Each row below holds a small network's activations on one input, seen along a few directions.
Each table varies a few parts of the input and shows all the possible inputs, shuffled.
A made-up example of a description, with smaller parts first: one of 5 places around a ring, together with either a single point or one of 9 places around a ring or (one of 2 separate values, together with one of 6 places along a line).
Shared parts are said once, and a part with two or three values counts as separate values.

Other details of the inputs vary at random and push rows far along two fixed directions, the same in every table; ignore that.

Table:
x1: [-22  41  26 -13  10  48  33  -4  30   4 -11  -7 -22  10]
x2: [ -2  12   8 -18   0  22  27 -19  16  -5   0   6 -13 -12]
x3: [ 40 -25 -27  -6   5 -34 -13  11  -6  13   5 -18  18   2]
x4: [ 40 -13 -38  -6  -9 -35 -15   9  -8   8   6 -17  24   2]
x5: [-35   2  32  -2 -40  15  50 -12 -24 -26  13  35   3 -16]
x6: [ 22 -11 -13   5   7  -3  -4   7   0   9  -7   6  17 -14]
x7: [ -9   9   0  -2  -2  12  -1  15 -10 -23   2 -35 -30 -18]
x8: [ 20 -10 -22  -1  14 -41 -35   9  19  13   1 -28   7   6]
x9: [ -9   3   7   3   9 -25 -14  -3   6   4   1 -22   1   6]
x10: [ 46 -17 -30   3  10 -16 -62  33  -6 -17   3 -20 -11  15]
x11: [  8 -61 -10   7 -16 -52 -31  17  -4 -15  20  23  25   0]
x12: [-29 -10  35   9 -32  35  62  15 -12 -20   7  24   6   0]
x13: [  7 -48  -1   3  -5 -46 -16  20 -31   3  16  -2  32   7]
x14: [ 37 -13 -10  -5  20 -27 -47  13   2  17   2  -4  16  32]
x15: [ 12 -32 -31  16   7 -34 -37   6   8  13   8   0   7  13]
x16: [-27 -40  11  25 -29   4   5  41 -47 -45   3  21   3 -33]
x17: [  2  84   4 -20  10  59  31 -22  44   9 -21 -20 -31   9]
x18: [ 44  -9 -19   2  23 -25 -41   1  -4  22 -11  -1  19  -1]
x19: [-26  55  13  -3  -7  54  49 -18  16  -2 -21   3 -11 -27]
x20: [ 20  12 -11   5  -1  -6 -15  -3  -9  10  -8   6  18  -9]
x21: [-41 -19  16  15 -30  32  63  -2 -21  -9   7  25  -3  -9]
x22: [-20  65  12 -28  31  42  32 -24  42  19 -19 -42 -34  -5]
x23: [-43  -8  38   3 -15  -2  17 -10  -1 -23   9  22  -5  -7]
x24: [  9 -34 -26   5   6 -15 -16   6  -7  16   8   6  10  11]
x25: [ 28  22 -15  -5  26 -10 -41   4  44  16 -10 -20 -10  25]
x26: [ 11  42 -33  -5  34  29 -32 -10  18   3 -13 -37 -59   0]
x27: [ 29  15 -10 -27  37 -14 -42 -24  25  18  -4 -12 -10  11]
x28: [-40  -7   6  15 -43  30  62  -5 -24 -14   7  27   3 -10]
x29: [ 34  36 -36  -7  19   1 -29 -30  12  32 -11 -18 -14  16]
x30: [ 24  -3  -5   6  18 -30 -50   8  15   7  -1  -8   9  32]
x31: [-31   9  36  11 -41  26  53   7 -25 -22   8  28  11   5]
x32: [ 13 -14 -13   7   5  -8  -6 -11 -15  17   3   4   2  12]
x33: [-18  42   1   2  28  16 -14 -32  31  21 -13 -20 -32  14]
x34: [-10  12  10  12  17  -8 -23  -4  13   6 -14  -1   3  -5]
x35: [ 17 -11 -15 -12   3  -4 -38   7  -3 -27   6  -9 -28 -14]
x36: [ 23 -20  -6  -2   2 -31  -7   5 -19  10   7 -12  18   4]
x37: [-20 -17  15   9 -41 -13  38  10 -40 -15  16  10  24  -9]
x38: [ 10  63  -9 -31  10  36  15 -39  41   6 -14 -13 -29  -9]
x39: [ 13 -45  11  14 -21 -21   3  25 -35 -10  16  25  33  19]
x40: [  9 -52   8   1 -20 -32   0   6 -33 -15  21  33  25  -3]
x41: [-49 -14  34  11 -18  28  47  14 -13 -13  -3  28  13 -26]
x42: [-18  35  20  -4  25  27   5 -14  13  14 -18  -4  -8 -10]
x43: [-10  48   3  -2  29  22 -10 -15  48  16 -28 -18 -22 -12]
x44: [ -1 -61   1  -3 -19 -28  -2  17 -19 -15  23  31  27  -6]
x45: [-57 -16  32  15 -18  23  46  -5 -28  -6   9  25  -2   0]
Each input here is: one of 5 separate values, together with either a single point or (one of 2 separate values, together with one of 4 places along a line).
- The inputs of x16 and x7 match in every part but the choice among 5 separate values. If x41 is changed in the same way as x16 into x7, which row does it become? => x22
- The inputs of x18 and x39 match in every part but the choice among 5 separate values. If x34 is changed in the same way as x18 into x39, which row does it become? => x30
- Change only the choice among 2 separate values in x3. List by row number the other rows that result. => x36
- A walk changes only the place on the line of 4. It starts at x25 and steps to x1. List the rest of the walk in order. => x12, x17
- Change only the choice among 5 separate values in x38. List by row number the other rows that result. => x4, x17, x19, x28
- List by row number the other rows that have the choice among 5 separate values in common with x21. => x15, x24, x26, x28, x29, x32, x33, x45
